These are the activations of a small network on made-up records, seen along a few directions, one row for each record.
After each row come some of the record's fields: S, E, T, B.
Not every record has every field; a missing one is left out.
The largest differences between rows may come from other fields.
(in the rows, 500 means zero)
Strong random noise was added to every row along 6 fixed directions; ignore it. To show where, here is one row again and again, with new noise each time:
[613 445 634 455 696 441 741 391 434 358 672 456 505 496 675 466 598 513
 373 599 521 667 559 670 461 789 451 343]
[401 667 435 671 519 472 695 435 487 308 383 511 575 452 458 649 677 594
 557 367 297 542 607 546 534 483 668 328]
[528 264 387 447 318 474 449 485 530 797 415 516 510 593 570 408 385 326
 422 553 688 396 473 343 565 502 345 417]
[641 438 691 514 642 634 556 485 449 448 786 498 404 399 686 417 499 477
 524 545 572 579 497 600 521 679 491 533]
[290 465 429 372 481 504 324 369 575 729 413 656 443 509 306 437 250 472
 412 666 547 486 501 412 460 516 530 587]
[465 450 687 595 494 747 389 688 542 624 572 357 315 466 501 478 326 419
 573 505 447 171 530 547 520 474 637 625]
[257 592 648 555 644 660 390 471 550 565 563 552 262 487 259 557 300 553
 475 608 374 350 572 573 387 579 641 563]
[384 476 650 589 671 684 385 347 485 644 813 734 153 510 348 519 340 515
 462 622 596 530 506 481 377 711 363 455]

[321 704 328 375 505 466 393 461 457 539 368 588 640 454 484 471 470 556
 558 594 467 731 387 470 580 504 791 697]  S: s1 / E: e2 / T: t1 / B: b2
[517 519 562 724 483 583 477 523 475 474 613 551 325 545 426 618 573 536
 601 353 498 367 523 451 441 433 363 374]  E: e2 / T: t2
[662 616 730 368 824 426 566 532 434 181 715 362 380 445 622 470 500 648
 398 669 462 653 451 791 352 678 550 690]  S: s1 / E: e2 / T: t2 / B: b2
[436 381 590 359 493 550 311 562 544 715 483 418 422 571 444 419 240 411
 441 667 572 320 453 531 448 506 523 648]  E: e2 / T: t1
[597 316 434 332 451 460 411 406 502 638 585 615 483 522 545 381 381 425
 418 607 720 613 403 414 471 552 247 504]  E: e1
[722 553 492 710 429 535 513 507 438 370 641 537 476 390 704 542 671 529
 665 329 590 605 481 434 632 438 435 555]  E: e1
[375 404 437 169 466 441 362 379 642 622 353 594 677 393 388 292 258 467
 383 684 537 573 536 447 523 466 597 766]  S: s2 / E: e1 / B: b2
[442 666 532 790 479 670 408 452 495 572 565 616 400 366 499 590 511 507
 588 489 525 535 609 401 662 544 670 674]  E: e1
[259 712 542 558 737 529 486 372 439 398 623 662 253 573 214 644 495 671
 434 591 368 639 461 588 278 679 497 400]  S: s1 / E: e1 / B: b2
[585 405 724 598 588 494 619 708 512 431 493 148 270 687 488 633 439 461
 342 568 404 113 583 717 316 584 378 348]  E: e2 / T: t2
[439 409 673 502 605 576 461 438 529 624 614 504 366 548 443 466 356 459
 382 657 547 435 577 543 454 646 503 552]  S: s2 / E: e2 / T: t1 / B: b2
[665 473 428 632 430 443 695 516 436 386 496 456 567 498 721 562 711 465
 551 396 564 594 506 455 610 514 412 366]  S: s2 / E: e2 / T: t2 / B: b2
[688 524 423 594 527 293 769 465 434 259 450 414 557 553 656 652 755 563
 431 451 496 669 526 576 473 577 333 287]  S: s1 / E: e2 / T: t2 / B: b2
[539 422 494 388 363 706 422 699 550 587 498 424 664 375 615 362 439 377
 649 399 482 378 446 440 651 371 633 633]  S: s1 / E: e1 / B: b1
[436 594 426 240 564 275 326 335 575 432 355 619 552 417 331 430 330 638
 384 695 510 658 477 538 379 422 529 774]  E: e2 / T: t2
[509 567 620 522 675 351 678 435 475 305 519 391 437 587 482 601 589 606
 333 591 408 523 619 683 372 696 464 371]  E: e1
[428 631 342 668 429 381 493 468 446 452 338 551 444 576 465 683 576 548
 546 439 508 505 482 395 512 433 464 418]  S: s1 / E: e2 / T: t2 / B: b2
[398 369 397 292 616 372 652 257 407 573 568 676 525 635 468 427 509 463
 321 650 614 808 402 491 392 794 309 192]  S: s1 / E: e2 / T: t1 / B: b2
[318 510 342 253 396 368 418 563 508 594 179 386 675 588 412 414 366 454
 423 591 422 455 432 504 503 426 703 568]  S: s1 / E: e2 / T: t1 / B: b2
[505 688 506 529 495 509 363 583 582 340 397 455 496 321 446 549 457 635
 628 451 358 467 526 547 505 290 694 835]  S: s2 / E: e2 / T: t2 / B: b2
[441 505 124 626 212 411 432 465 440 592 287 684 497 584 413 616 613 490
 644 287 578 563 315 214 525 261 305 314]  S: s2 / E: e2 / T: t2 / B: b2
[547 449 445 356 380 552 297 589 552 659 421 419 614 474 549 370 340 410
 570 554 575 411 378 437 583 313 601 749]  S: s1 / E: e2 / T: t1 / B: b1
[377 457 347 447 488 433 517 337 466 616 548 724 476 645 342 518 549 499
 405 499 568 639 423 380 385 585 264 231]  S: s1 / E: e1 / B: b1
[566 452 632 564 545 668 440 569 495 533 689 489 365 454 523 470 446 476
 579 473 544 408 463 535 487 490 464 510]  E: e2 / T: t1
[638 404 576 562 491 556 623 433 506 499 639 574 642 409 638 413 643 445
 497 426 570 592 618 470 619 582 454 428]  E: e1
[561 494 681 397 623 681 538 647 488 352 690 443 531 404 549 391 520 522
 619 374 365 452 496 627 465 490 581 520]  S: s2 / E: e1 / B: b2
[554 488 434 404 469 459 506 433 482 476 486 537 665 442 629 477 534 491
 542 488 565 629 473 476 571 506 506 548]  S: s1 / E: e2 / T: t2 / B: b1
[711 355 504 524 456 424 598 427 479 538 563 505 586 514 672 423 587 401
 439 506 669 594 552 468 584 570 324 401]  E: e2 / T: t2
[498 566 504 372 508 415 431 511 526 452 374 390 595 440 544 455 411 542
 502 598 454 497 496 586 534 445 705 730]  E: e2 / T: t1
[490 504 372 503 256 463 324 557 619 505 214 520 627 406 367 470 464 521
 643 332 430 310 523 370 541  89 558 687]  S: s2 / E: e2 / T: t2 / B: b2
[555 600 697 781 671 607 552 491 413 365 774 482 198 556 531 661 596 588
 563 449 480 481 535 607 428 637 462 446]  S: s2 / E: e2 / T: t1 / B: b2
[248 526 577 297 646 329 406 397 604 559 338 470 429 648 149 531 263 581
 234 772 387 362 620 618 249 578 505 517]  E: e2 / T: t2
[613 322 381 476 342 248 643 529 517 590 219 230 595 741 575 553 558 386
 271 555 554 319 563 466 454 501 321 249]  S: s2 / E: e2 / T: t2 / B: b1
[489 318 514 634 438 623 627 609 409 637 604 444 331 693 534 561 575 364
 468 407 532 323 449 471 438 646 262 108]  S: s1 / E: e1 / B: b2
[548 544 567 459 656 418 632 456 448 312 565 455 453 540 520 532 588 596
 407 556 432 634 484 643 391 631 471 421]  S: s1 / E: e1 / B: b2
[542 724 344 537 524 399 556 336 473 183 467 708 735 321 477 511 759 682
 664 312 404 899 461 476 546 334 587 529]  S: s1 / E: e2 / T: t2 / B: b2
[443 517 367 547 371 407 474 538 553 592 285 425 470 665 404 630 468 498
 421 483 449 329 524 432 464 403 447 438]  S: s2 / E: e1 / B: b1
[544 366 553 379 496 442 473 595 486 590 418 311 467 597 586 456 370 400
 397 640 575 376 459 562 472 557 459 554]  S: s1 / E: e2 / T: t2 / B: b2
[416 574 577 240 708 382 398 332 539 434 554 600 510 447 353 401 342 624
 390 735 487 685 486 641 363 578 556 691]  E: e2 / T: t1
[328 504 332 330 390 319 496 487 546 574 159 439 711 576 376 457 450 482
 440 544 390 445 487 488 508 366 661 486]  S: s1 / E: e2 / T: t1 / B: b2

Here are new rows. What are their fields?
[495 523 916 371 834 675 494 612 493 384 778 316 359 408 541 407 350 555
 467 693 394 434 527 824 381 725 714 688]  E: e2 / T: t1
[430 445 437 365 564 492 616 452 404 448 597 590 535 538 501 421 584 501
 528 455 505 649 361 524 428 598 410 253]  S: s1 / E: e2 / T: t1 / B: b2
[488 526 406 501 338 676 367 738 459 551 389 389 556 414 614 450 435 407
 750 364 446 372 311 461 631 280 734 656]  S: s1 / E: e2 / T: t1 / B: b2
[652 495 565 325 585 448 451 536 461 423 591 396 538 383 715 360 435 492
 519 660 597 652 385 616 568 564 584 793]  S: s1 / E: e2 / T: t1 / B: b2
[474 413 434 127 586 252 655 348 523 391 380 495 736 529 490 380 476 532
 256 671 473 707 517 622 387 655 448 401]  E: e1
[339 568 404 550 472 485 439 305 564 615 417 699 510 460 329 518 426 510
 428 572 518 582 629 383 567 531 542 529]  E: e1
[566 470 700 445 634 600 444 446 546 427 734 659 519 301 490 369 470 534
 544 492 531 581 570 545 512 502 511 670]  S: s1 / E: e2 / T: t2 / B: b2
[461 687 505 645 486 588 459 609 484 387 487 422 446 435 499 623 533 549
 659 404 374 415 482 522 551 411 649 609]  S: s1 / E: e1 / B: b1
[464 585 349 685 426 479 461 323 497 519 490 739 452 473 405 620 567 552
 548 430 572 654 528 340 550 453 402 435]  E: e1
[482 416 546 234 516 433 361 482 582 587 452 476 572 490 433 338 309 488
 395 665 541 464 501 536 443 481 508 693]  E: e1
[612 528 598 508 547 517 528 562 481 389 586 418 531 435 591 474 555 539
 588 456 463 493 485 603 515 453 560 557]  E: e2 / T: t1
[338 532 430 450 494 324 640 477 546 538 193 350 641 596 455 552 486 468
 285 641 397 449 635 563 535 619 664 468]  S: s1 / E: e1 / B: b2
[519 580 498 419 563 304 430 447 521 407 385 439 448 499 460 538 413 593
 395 640 496 530 503 578 397 484 499 655]  E: e2 / T: t2
[626 519 625 417 500 619 461 636 512 353 596 432 624 297 629 356 516 532
 634 414 439 488 482 575 564 402 655 736]  E: e1
[360 526 407 487 528 574 455 457 445 445 548 664 371 515 343 543 499 566
 590 402 480 595 325 450 346 465 393 371]  S: s2 / E: e2 / T: t2 / B: b2
[396 577 675 361 658 520 535 524 490 392 539 414 572 472 431 450 476 538
 435 565 317 451 587 638 421 583 698 535]  S: s1 / E: e2 / T: t2 / B: b1
[382 578 698 385 742 483 363 403 537 449 625 573 302 511 242 488 319 624
 379 698 444 487 543 657 257 601 478 609]  E: e2 / T: t2
[505 443 331 592 387 414 560 374 493 563 433 631 506 575 470 575 579 476
 450 443 596 574 520 357 518 511 295 277]  E: e1
[235 672 364 501 494 535 391 491 498 584 389 607 462 549 288 563 460 565
 529 528 394 532 433 443 453 481 625 519]  S: s1 / E: e1 / B: b2
[439 401 532 521 471 627 494 535 477 595 608 568 397 547 446 499 475 458
 487 463 525 424 475 452 429 588 369 350]  E: e1
